A small network was trained on invented records. Each row is its activation on one of them, seen along a few directions.
Each row is followed by the record's values for the fields FIMI, VOL, SASA, TEGI.
Not every record has every field; a missing one is left out.
The largest differences between rows may come from other fields.
(in the rows, 500 means zero)
Strong random noise was added to every row along 15 fixed directions; ignore it. To show where, here is one row again and again, with new noise each time:
[559 479 506 611 179 482 446 435 432 251 344 284 543 398 493 524 492 479
 393 393 597 424 457 477 518 451 495 647 545 486]
[558 712 530 387 266 404 368 684 603 299 458 715 574 432 464 428 633  85
 276 442 521 522 414 259 560 472 531 626 267 361]
[475 423 527 498 685 630 567 531 575 515 715 411 592 515 511 548 684 631
 522 597 430 449 503 523 663 517 471 334 549 465]
[551 466 532 434 620 549 589 535 586 601 492 764 379 614 303 480 650 639
 732 637 279 652 383 499 695 362 487 553 485 634]
[467 423 599 389 292 442 397 342 455 435 243 446 436 346 409 393 253 558
 488 559 424 494 365 536 532 380 450 606 319 361]
[524 499 717 305 707 465 591 507 584 576 687 745 536 599 484 482 457 598
 647 648 393 442 588 452 535 389 531 532 404 519]
[432 470 498 461 481 392 492 328 442 557 372 559 362 617 535 566 266 567
 715 576 533 518 480 411 481 485 515 590 625 561]
[379 649 296 387 681 410 743 329 414 470 507 471 373 658 410 705 363 527
 579 596 639 559 608 527 480 446 478 591 582 337]
[450 227 284 284 587 530 552 390 610 581 660 582 759 706 320 533 663 413
 487 479 453 455 521 485 602 789 489 512 511 690]
[519 527 459 612 461 593 595 371 462 722 534 461 505 561 560 549 505 742
 707 535 394 589 554 540 474 418 448 722 491 666]
[632 487 610 546 349 555 555 551 462 291 460 497 458 422 467 447 488 465
 419 380 507 460 550 496 566 369 483 611 498 545]
[459 538 395 513 692 489 641 394 550 488 665 520 528 608 467 596 420 594
 329 375 471 389 654 592 585 541 509 452 467 311]
[594 705 511 613 200 513 520 515 524 193 452 450 505 415 405 569 619 434
 337 491 653 541 425 407 622 393 515 657 602 366]
[653 669 709 457 383 598 595 473 555 567 532 856 441 378 421 410 645 436
 388 488 444 552 406 569 760 298 460 515 501 521]
[320 656 382 571 503 546 402 294 475 713 367 561 452 491 692 571 280 471
 326 466 461 541 503 466 513 574 575 418 529 382]
[305 416 432 216 821 425 612 422 355 429 446 214 610 486 547 598 418 447
 418 536 448 292 674 646 347 408 509 406 212 312]
[536 471 672 403 434 419 643 230 359 267 337 418 430 505 561 690 631 401
 523 473 693 231 474 586 634 286 521 407 868 646]

[609 545 434 679 666 562 703 594 433 587 445 720 277 558 384 490 559 607
 532 345 420 635 562 692 541 398 538 519 627 705]  {FIMI: bafu, VOL: gubi, SASA: venop, TEGI: lig}
[410 548 602 363 631 803 595 277 545 627 474 753 502 423 578 430 322 475
 270 605 349 591 670 564 489 449 615 502 589 677]  {FIMI: kozel, VOL: safim, SASA: venop, TEGI: sonum}
[343 273 436 381 818 508 403 598 410 644 406 578 604 625 654 479 393 386
 477 507 436 430 587 448 294 698 718 345 540 760]  {FIMI: bafu, VOL: gubi, SASA: venop}
[464 418 566 504 422 186 269 533 548 630 509 793 630 577 484 452 402 480
 596 616 595 453 292 359 528 759 649 468 617 528]  {FIMI: kozel, VOL: safim, SASA: venop, TEGI: sonum}
[421 217 308 402 515 721 518 391 479 650 550 294 538 652 578 480 367 544
 745 531 335 583 669 377 392 624 379 669 415 770]  {FIMI: bafu, VOL: safim, SASA: gik}
[601 347 546 532 681 359 672 554 365 721 568 514 357 503 413 418 479 720
 787 427 450 466 475 777 551 410 328 447 398 521]  {FIMI: ruf, TEGI: denaf}
[372 442 414 307 547 520 414 511 451 363 326 352 313 476 573 439 255 268
 474 483 441 493 532 372 406 457 417 478 268 319]  {FIMI: buvo, VOL: gubi, SASA: gik, TEGI: lig}
[489 622 320 503 624 288 554 371 640 679 622 660 523 796 506 638 724 537
 664 411 321 412 498 490 499 479 469 699 326 515]  {FIMI: buvo, VOL: gubi, SASA: gik, TEGI: sonum}
[475 373 528 315 766 460 737 281 621 256 822 332 425 622 470 529 340 636
 494 519 487 224 668 566 576 437 327 535 451 218]  {FIMI: bafu, VOL: gubi, SASA: venop, TEGI: sonum}
[497 521 479 466 415 637 448 544 645 279 510 368 656 423 363 470 722 537
 330 638 354 528 397 457 569 425 525 618 319 359]  {FIMI: bafu, VOL: safim, SASA: gik, TEGI: sonum}
[418 679 527 554 705 529 500 770 409 646 549 304 277 341 714 478 547 490
 774 666 436 651 478 468 455 319 339 312 300 310]  {FIMI: bafu, VOL: safim, SASA: gik, TEGI: lig}
[518 560 533 519 298 549 469 244 503 546 350 465 590 503 548 547 513 601
 418 450 379 417 502 543 466 338 550 721 400 558]  {FIMI: bafu, VOL: safim, SASA: gik}
[503 452 290 493 390 518 449 634 408 789 514 608 427 418 500 357 500 221
 575 420 643 712 374 478 558 752 329 395 516 591]  {FIMI: bafu, VOL: safim, SASA: gik}
[533 524 630 457 503 815 543 462 505 445 427 553 416 395 664 437 485 322
 313 358 349 503 693 496 511 360 514 427 503 704]  {FIMI: bafu, VOL: safim, SASA: gik, TEGI: lig}
[489 669 512 620 484 521 511 643 408 296 364 417 475 450 613 628 642 334
 433 510 697 554 546 414 383 462 664 439 778 642]  {FIMI: kozel, VOL: safim, SASA: venop}
[471 543 340 498 454 538 558 508 388 444 378 532 586 566 429 651 631 312
 377 486 630 559 549 478 527 566 632 449 729 666]  {FIMI: kozel, VOL: safim, SASA: venop}
[608 416 559 600 534 612 451 860 485 501 549 650 669 496 435 418 657 494
 446 485 460 583 552 438 463 582 687 481 522 750]  {FIMI: bafu, VOL: gubi, SASA: venop}
[563 471 683 459 419 660 484 410 590 537 601 696 628 516 469 429 275 619
 382 543 555 545 633 442 437 588 621 566 625 606]  {FIMI: bafu, VOL: safim, SASA: gik, TEGI: denaf}
[478 675 446 530 443 542 480 546 551 790 722 436 563 338 668 435 699 396
 580 550 484 602 429 514 534 547 272 462 314 409]  {FIMI: bafu, VOL: safim, SASA: gik, TEGI: sonum}
[412 562 464 529 527 580 469 377 594 402 424 354 430 492 623 591 643 453
 468 488 301 438 510 467 585 370 470 439 462 474]  {FIMI: bafu, VOL: safim, SASA: gik, TEGI: sonum}
[598 289 675 503 527 376 437 609 490 449 522 561 451 526 509 410 490 514
 647 432 476 364 469 502 528 499 479 409 524 607]  {FIMI: bafu, VOL: gubi, SASA: venop, TEGI: sonum}
[401 526 619 384 575 286 310 592 466 643 247 668 424 402 484 440 566 422
 633 707 452 533 198 508 500 436 585 311 433 463]  {FIMI: bafu, VOL: gubi, SASA: venop, TEGI: lig}
[552 703 649 600 625 342 467 831 501 430 598 529 571 478 531 509 550 593
 513 586 634 506 517 451 283 437 655 525 421 363]  {FIMI: bafu, VOL: gubi, SASA: venop}
[454 254 318 317 765 552 561 721 433 419 609 492 275 599 452 376 271 286
 594 459 565 569 584 387 486 673 359 377 459 434]  {FIMI: buvo, VOL: gubi, SASA: gik, TEGI: lig}
[553 508 572 552 448 616 587 533 339 486 402 347 454 381 581 496 565 510
 512 489 460 487 529 585 517 291 460 523 476 570]  {FIMI: bafu, VOL: gubi, SASA: venop}
[581 529 633 703 334 594 475 309 556 537 436 469 289 482 672 459 324 684
 593 343 346 493 562 502 520 348 402 612 527 581]  {FIMI: bafu, VOL: safim, SASA: gik}
[644 400 699 490 359 537 498 395 585 308 457 641 528 603 500 519 578 489
 494 372 431 327 572 427 565 398 594 613 654 801]  {FIMI: buvo, VOL: gubi, SASA: gik}
[532 633 550 456 540 385 521 574 512 564 552 686 664 556 403 577 619 514
 444 528 512 473 512 508 524 464 626 505 416 441]  {FIMI: ruf}
[512 383 363 367 451 408 520 331 635 574 472 730 449 586 324 405 474 362
 459 321 282 498 476 555 653 580 379 583 324 552]  {FIMI: kozel, VOL: safim, SASA: venop, TEGI: lig}
[374 674 154 343 548 394 595 191 569 581 305 653 262 676 448 618 556 209
 450 307 288 531 490 541 613 416 363 586 301 422]  {FIMI: bafu, VOL: safim, SASA: gik, TEGI: sonum}
[504 598 453 510 467 427 523 359 524 509 477 526 502 509 513 591 667 422
 377 368 504 384 429 580 638 458 465 429 520 422]  {FIMI: ruf}
[351 534 416 419 645 749 597 374 358 795 348 528 537 501 511 614 530 569
 583 740 513 723 536 592 426 499 622 411 718 769]  {FIMI: buvo, VOL: gubi, SASA: gik, TEGI: denaf}
[412 557 729 271 635 420 386 510 719 344 630 647 567 481 546 487 575 360
 413 739 515 371 384 322 607 518 576 292 541 317]  {FIMI: bafu, VOL: gubi, SASA: venop}
[525 520 774 554 540 482 376 696 508 661 559 760 690 304 415 299 201 764
 346 645 503 598 503 583 388 590 724 452 410 423]  {FIMI: kozel, VOL: safim, SASA: venop}
[625 497 581 489 491 501 748 318 430 399 468 476 382 553 449 578 605 573
 615 441 587 415 571 662 493 295 446 629 712 705]  {FIMI: bafu, VOL: gubi, SASA: venop, TEGI: denaf}
[430 138 548 341 528 531 427 150 643 431 583 169 667 587 541 538 573 708
 536 499 297 140 443 566 613 521 383 436 397 441]  {FIMI: buvo, VOL: gubi, SASA: gik}
[401 544 471 485 432 526 376 472 498 447 182 349 484 466 488 587 623 487
 574 608 404 603 404 457 408 392 585 481 471 576]  {FIMI: bafu, VOL: safim, SASA: gik, TEGI: denaf}

Here are new rows. What are their fields?
[626 432 567 395 370 270 349 723 593 446 546 772 676 584 306 408 620 363
 518 460 541 433 373 370 505 605 584 596 347 528]  {FIMI: buvo, VOL: gubi, SASA: gik, TEGI: lig}
[442 576 574 552 623 420 470 426 481 635 568 482 600 547 687 594 392 618
 448 435 489 335 622 521 423 500 595 416 457 414]  {FIMI: ruf}
[511 775 547 734 318 639 392 497 532 800 705 501 682 337 747 490 494 578
 335 490 581 563 522 476 482 586 501 470 499 384]  {FIMI: bafu, VOL: safim, SASA: gik, TEGI: lig}
[488  80 464 646 545 689 503 324 501 413 636 320 499 627 637 499 274 647
 465 353 485 312 660 477 608 755 488 374 870 722]  {FIMI: bafu, VOL: gubi, SASA: venop, TEGI: sonum}
[423 510 392 503 437 441 347 542 519 532 318 565 551 488 418 480 590 438
 394 566 413 555 281 463 558 548 592 505 395 429]  {FIMI: bafu, VOL: gubi, SASA: venop}
[501 691 709 350 547 514 480 506 598 467 582 804 565 475 523 446 341 442
 327 620 485 494 590 398 448 415 642 559 417 385]  {FIMI: bafu, VOL: safim, SASA: gik, TEGI: sonum}
[503 500 541 661 382 519 388 565 422 556 426 416 441 472 700 506 485 471
 646 516 500 552 486 378 458 506 499 481 621 660]  {FIMI: kozel, VOL: safim, SASA: venop, TEGI: lig}
[298 563 263 546 508 556 359 540 448 415 285 249 527 354 559 551 502 319
 267 495 551 596 455 504 395 637 566 326 494 374]  {FIMI: bafu, VOL: safim, SASA: gik, TEGI: sonum}
[350 459 474 347 542 501 327 275 585 752 423 692 811 599 548 571 462 468
 285 471 396 387 541 500 422 694 731 409 453 616]  {FIMI: buvo, VOL: gubi, SASA: gik}
[530 496 613 515 632 727 543 609 400 558 515 540 448 473 680 479 473 428
 443 459 548 521 643 487 428 468 570 342 642 665]  {FIMI: buvo, VOL: gubi, SASA: gik, TEGI: denaf}
[488 465 426 396 490 668 692 486 309 339 422 233 604 530 546 631 573 372
 530 528 617 528 772 479 271 419 544 678 590 791]  {FIMI: bafu, VOL: gubi, SASA: venop}
[604 275 500 569 517 560 463 577 565 506 546 580 360 566 508 350 349 501
 557 236 386 497 597 477 514 602 413 463 495 668]  {FIMI: bafu, VOL: safim, SASA: gik}
[407 512 346 612 517 381 335 710 529 520 577 367 400 464 523 448 410 453
 577 575 603 632 349 373 503 723 386 345 446 192]  {FIMI: bafu, VOL: gubi, SASA: venop, TEGI: sonum}
[534 546 421 534 630 411 597 773 436 394 735 289 782 480 369 599 781 557
 394 557 692 419 521 601 469 565 543 413 437 301]  {FIMI: bafu, VOL: gubi, SASA: venop}
[417 636 496 426 679 440 592 284 631 428 638 508 526 720 664 771 749 390
 527 527 558 311 569 416 565 482 545 368 744 522]  {FIMI: bafu, VOL: safim, SASA: gik, TEGI: sonum}
[437 547 357 591 444 479 392 489 578 696 497 550 735 546 475 525 610 583
 469 551 389 593 462 476 413 647 621 635 410 596]  {FIMI: kozel, VOL: safim, SASA: venop, TEGI: lig}
[469 494 598 595 522 456 336 494 604 491 441 657 328 619 620 489 368 573
 632 596 441 512 381 281 541 527 595 460 693 526]  {FIMI: bafu, VOL: gubi, SASA: venop, TEGI: denaf}
[515 605 458 718 547 739 512 529 564 405 479 436 288 524 721 541 616 403
 389 346 439 541 564 409 547 458 498 393 701 599]  {FIMI: bafu, VOL: gubi, SASA: venop, TEGI: denaf}
